Each row below is a small network's average activation on inputs in which a field has the value named, seen along a few directions.
Related values have similar rows: they may be neighbours, one step apart, or belong to one group.
Strong random noise was added to every row along 15 fixed directions; ignore it. To show where, here is one row again and again, with new noise each time:
[ 127  301    3   93 -334  -31   60  100   75 -423  -28 -272 -117   26
  136  165  111   27 -292  478  339 -171   28  -66  -93]
[-214 -417 -163   58  268 -130   59  319  142   99  157   94  -81  -12
    7  -96   58  107  131 -216   17  223   55   25 -245]
[-280  -47  110  -23  281  -93  -84 -151 -149  -27   87  220  234 -135
 -585  124   54  103   88 -135 -108   70 -258 -264  128]
[  75 -115    9 -193  282  -98    7  131 -198  184   13  223   33 -156
  162   38  -71  147  399 -225 -240 -243  110   54  -34]
[ -32  -54 -253  163  -53  101  -44 -133  314 -179  148   22  -40   17
 -140  225 -126    9 -154   81  485  -74  -68  224  -29]
[  95  129  -77  425 -176 -143   86 -311  161  287  210  -21   62   46
    8  270 -152   -9 -114   87  180  -57 -236  140  302]
[ 188 -244  -47  -47 -237 -257  102   58  208  287   10 -108 -126 -112
  114 -103  143  -66    1  309  303  310  -54 -163  -12]
[  83   13   -9 -331   15    6   26  193  -52  -44  -98  -18  -22    7
  173 -149  145 -127  227  -80  -58  -84  183  -21 -260]
[  46 -138  123  -24  267 -154  181   14    7 -260 -104  -37 -228 -227
   12  216   73 -106   89   85  -22 -337   -2 -185  193]
[-126  181  -97   94  249  -32  146 -119  188  182  135   75   85    6
  228  124  111   44   84  -54 -192  -12 -135  277   96]
[  54  171 -177  199 -323  363   84  -52  198  -83 -115  -24 -193  330
   13  -24   13  173 -257  -20  326   12  115  214 -231]
[ 195  108  -53 -164   34 -140  -60   -2   -2   61  -15   93  115  -87
  -53   -6  111 -115  220 -273  -62  -83   67 -225  -94]
[-246  130  -94 -195   74  144   14  119 -120  111  -20  105  323   59
 -287   77 -344   47 -141   -5  216  -68 -453  142  -64]
[-363  143  103  195  220  101  172   38  137 -124 -181   58  -10  220
   58    3 -141   48 -267  150  -47   82 -376  181   89]
[-265  -83 -111 -247  495  176  185  -19  176  -55   22  233 -144 -215
   -3  246  205  453  130  106   54 -153    1  289  -41]
[ -27 -302 -191 -258  268   55   36  174  244  319 -202  318  -11   45
 -146  -83 -262   36  118 -391  297   38 -132   91 -197]
[  11  238  176 -285   97 -176  110  700   22  138 -420 -308  149  132
   41   -4  549  235 -382  294  -41  202 -171   82 -124]


Field Bon:
n15: [ -14  290 -279 -148   14  419  137  -81   55 -399 -130  -32   57 -158
  -21   67 -306 -167 -355  181  177 -108 -467    4  129]
n25: [ 114    8 -261 -135  -13  176 -258 -367  -71   81  229  254  166 -249
  282 -159 -171   50  247   50 -182  207   11   39   84]
n5: [ 155  -39  267  -23  -98 -240 -437  106   25  386 -157   61  334  374
 -366  -73    1   60  -47 -214  119  243   97  250   41]
n18: [ 111 -163  127 -170  208   54 -353  262  105  148 -489  181  110  182
   64 -196   25   13   19 -247 -220  205  101  324  -29]
n9: [ -16 -116   69 -376  106   50 -302   22   80   91  -88  188   96   95
    4  -25   67  116  197   26  247  -50  246  439 -187]
n8: [ -87   16  134   10 -126 -130  128  353  -39  -13 -126 -241   -4  127
  -50 -118  -16 -156 -237   91  -43  145 -157 -278  -65]
n3: [ 330  308  238   44    3  -75 -186   -3    5  -57 -535  104   52  200
  199 -276  -25 -153 -151 -153 -277  148  -27 -245  171]
n6: [  64  142  -88  275   80   84  -30 -121  335 -120 -120  206 -161  120
  115  -76   77  168  -42 -282  -41  117  159   10 -131]
n14: [-262   77   85  186  178 -194  -92    6  128  359  226  -42  382  132
 -214  359 -145  157 -147   43   52  -35 -292  578  269]
n20: [  62   85 -148  -89 -176  -51  124  163 -153    7  198 -168  -17  -66
  123  -46   20 -213  183 -222  -58 -173  123 -308 -264]
n1: [ 179   64   11   39  126 -121  127 -110  202  167 -200  132 -128 -201
  114  137   -1  235 -117  105  149  -63  -96  -79  179]
n2: [-133   20  108 -157  111 -283  -11 -150  153  259  191  154   46   69
   50 -184  221   60  339 -234  -95  189  243 -137 -243]
n10: [-101  139   12  -77  143   47  -18  327 -109   97 -190  232   13  137
   93   27 -495  388 -165  -24   54 -140 -209   94  -60]
n24: [ -19 -273  274  119  -19   52 -259 -227 -210   20   31  -22   39  167
 -268  -87  -75 -273  159 -186 -272    9  178   69  254]
n23: [  68   26 -345 -180 -252  216  -28   20   83 -172  152  -56   66 -173
  -49 -113 -223  -93 -165   58  307  108  -53 -127 -192]
n22: [  85  271  335  -25 -111 -146 -636 -107 -113 -262 -162  255  362  164
 -262   21 -140  133   32  113  -26  118   19  -49   49]
n16: [-148  129   38  -48  115   79  183  123 -155  -95   17 -258    6  -14
  -13  127  117  -47 -182   31 -191 -233  -10  -43   58]
n7: [ -11  128  -68 -205  151  -70  -31  -79  178  118   22   58  170 -150
 -101   27   53  -27  -45  -81   53   62  -92  -99   -4]
n11: [  68   62  -39  213 -211  -90 -157 -189  -76  208  163  -42  220  -54
 -363  129 -116   14 -126 -109  148    3  -90  -92  101]
n19: [  66   45   98   32 -107 -189 -127  -41 -131  154  151  -50  110   58
   83  -64  -26 -100   72   25 -150   96   14   60  154]
n13: [  -4   52 -223  122 -202   49  451   16  121   77  279 -251 -204  -41
  346   89 -139 -142  -77  106  171 -173  -38  122  -42]
n4: [ -23  -24  -64 -212  -69 -203   39  350 -301  -27  243 -273  202 -137
   16    2  -44 -338  141   14    0 -176  -24 -104 -161]
n17: [ 136   96   14   78    8  232  -83 -205 -131   38 -161   90  -32   20
 -118   85   87  197  -26 -163 -146 -140  102   17  150]
n21: [ -77  -78  112  289 -283 -102    0  214  -92  253   57 -157   45  376
 -137  -30 -177  -28 -132 -196   96    6   74  125 -183]
n12: [  36 -119  124 -312  324  -50 -112  163   55  166 -243  146  -11   46
   45  155 -130   49  221 -269   56 -430  220  271  -78]
A value of Bon combines one of 5 hidden first parts with one of 5 second parts; all combinations occur once.
Question: Changing only the second part turns n4 into n3. n18 has the same second part as n4; what does that change turn n18 into?
Answer: n16
Question: Changing only the second part turns n20 into n25. n6 has the same second part as n20; what does that change turn n6 into?
Answer: n2
Question: Changing only the second part turns n17 into n10. n11 has the same second part as n17; what does that change turn n11 into?
Answer: n23
Question: Changing only the second part turns n5 into n13. n19 has the same second part as n5; what does that change turn n19 into?
Answer: n15

Field Bozes:
j8: [ 399  953  234  -96 -639   55 -337 -349 -459 -502 -108   44  339 -102
  160 -308  -24   17   44  227 -292   -8  136 -589 -222]
j9: [ -95 -450  264  144 -177   26  182 -197 -411   13 -164   -6  -98 -183
 -224 -244 -458 -481  151   67 -201   93 -363 -557  289]
j13: [ 271   75 -191  180    4 -169 -107  236  190  226   24  220  -25  184
  294   86 -382  146  118 -404   71 -131   33   84  -79]
j7: [-383 -359  145 -607 -124  103 -241   52  157 -112 -145   36   35  445
 -114 -798  -84 -625  209  -62  332  529  191  -76 -602]
j2: [ 698  282 -518  267 -611  384  -64 -507  572  253  -43   -5 -214  180
  -87  103  158 -131 -247 -454  433  127  243 -126   34]
j12: [  26 -231  -24 -340 -291  148   85 -350 -245  342  314   82  -97 -131
  -48 -128  -60   67  307  153   58   46  210 -120   29]
j1: [ -74  106 -302 -348 -617  463  167 -352  360  -51   39  168 -152  -92
 -331 -204 -148  102 -116  349  750  347 -140 -354 -450]
j23: [ 313  109 -531  229  131  155  -74  289  189  287  -95  205  -26   33
  336  140 -240  242  -16 -720  -99 -204  159  206 -298]
j19: [ -11  128 -553 -178  206  325  317 -128  460 -199  180 -168 -159 -109
   42  244  336  -74 -256  -24  435 -142   -3  364  -68]
j16: [ 150  -40 -422 -153 -252  150 -355 -249   13  448  414 -389  430  -96
 -112   29  670 -254   75  -97  -76  267  268  588  -76]
j5: [-355  -73 -117 -358  448  -35  200   46  -68  111   52  -44  215 -226
   32   57   -6 -311    2   20  -83  -19 -435  -32   94]
j14: [  25 -196  -97 -228   95  116   87  129 -141  155 -191  305  -58 -201
 -170 -154  -12  458   81    2  195  162 -111 -185 -219]
j15: [ 132  -41 -189 -195 -227  473  463 -464  317  491 -148  211 -342 -169
  156 -376  156  164  -30   72  -15  526  -73 -103   12]
j20: [-305  385   42  213 -163   -3  602  217 -356 -280   -6 -281 -174   87
 -371   61   73  -51 -400 -106  117 -248 -302 -898 -173]
j10: [-127  388  192  164 -456  -56  361 -462  256   29 -130   32 -265  316
    4    7 -183 -211 -160  319  471  -52 -346 -402   68]
j22: [-288   54  158 -143  135  -93 -124   -9  197 -353 -270  532  -52  113
 -330  -86 -264  388  121 -155  365 -124  118 -377 -527]
j25: [-134  113 -557 -493  333  264 -604  -78  710 -398   79  484  361  -22
 -168 -198 -120   25   90 -423  513  235  193  236 -710]
j6: [ 538 -318 -196 -177 -187   99 -248  -62  181  106  -19   72 -189 -122
 -428  384   27  384 -132  105  794 -214  278  328  170]
j17: [   0  -53 -175  192  -40 -196 -180  -70  353  195  -17  342  197 -181
 -211 -229  -67  445 -313  259  358  837 -433 -203   34]
j4: [ 555 -388 -232 -175 -164 -297 -275   13  450  200 -111 -301  197  -26
 -168  106   66 -927   97 -185  504  -11  -60  283  203]
j24: [ 559 -165 -374  -87 -179  443 -115  -23 -168  258 -221 -126  155 -315
 -404   27 -154   90 -445 -205   36  136 -243  -81  312]
j18: [ 171  -30 -150 -225 -344  120  183 -353 -182  217  246 -145   -3 -427
 -174   79  -77 -254  129   96   27  -65 -168 -496  184]
j11: [ -53 -286  -18   19 -390  -44  -89   74 -324   80  238  -76   -7   83
 -246   80 -374  -26   63  140  406 -279   41 -182 -109]
j3: [ 126 -192  -94  401 -226  157 -148 -292   47 -516   93   97 -262 -158
  -59 -103 -223 -115   47  184   51  265    1 -240  167]
j21: [ -68  -29   34  174   69 -319  334   80   46  159  226   20 -178  -12
 -198  156 -167   49  102 -347  123 -238    8 -246  -47]
Bozes is arranged as a network in which each value has 4 neighbours.
Question: List every value one step from j5, in the order listed.
Answer: j7, j16, j20, j11
Question: List every value one step from j17, in the order listed.
Answer: j8, j19, j14, j21
Question: List every value one step from j18, in the order listed.
Answer: j2, j1, j23, j24
A value of Bozes combines one of 5 hidden first parts with one of 5 second parts; all combinations occur once.
Question: Changing only the second part turns j10 into j9. j6 has the same second part as j10; what does that change turn j6 into?
Answer: j15
Question: Changing only the second part turns j21 into j12. j17 has the same second part as j21; what does that change turn j17 into?
Answer: j7
Question: Changing only the second part turns j8 into j19. j1 has the same second part as j8; what does that change turn j1 into?
Answer: j13
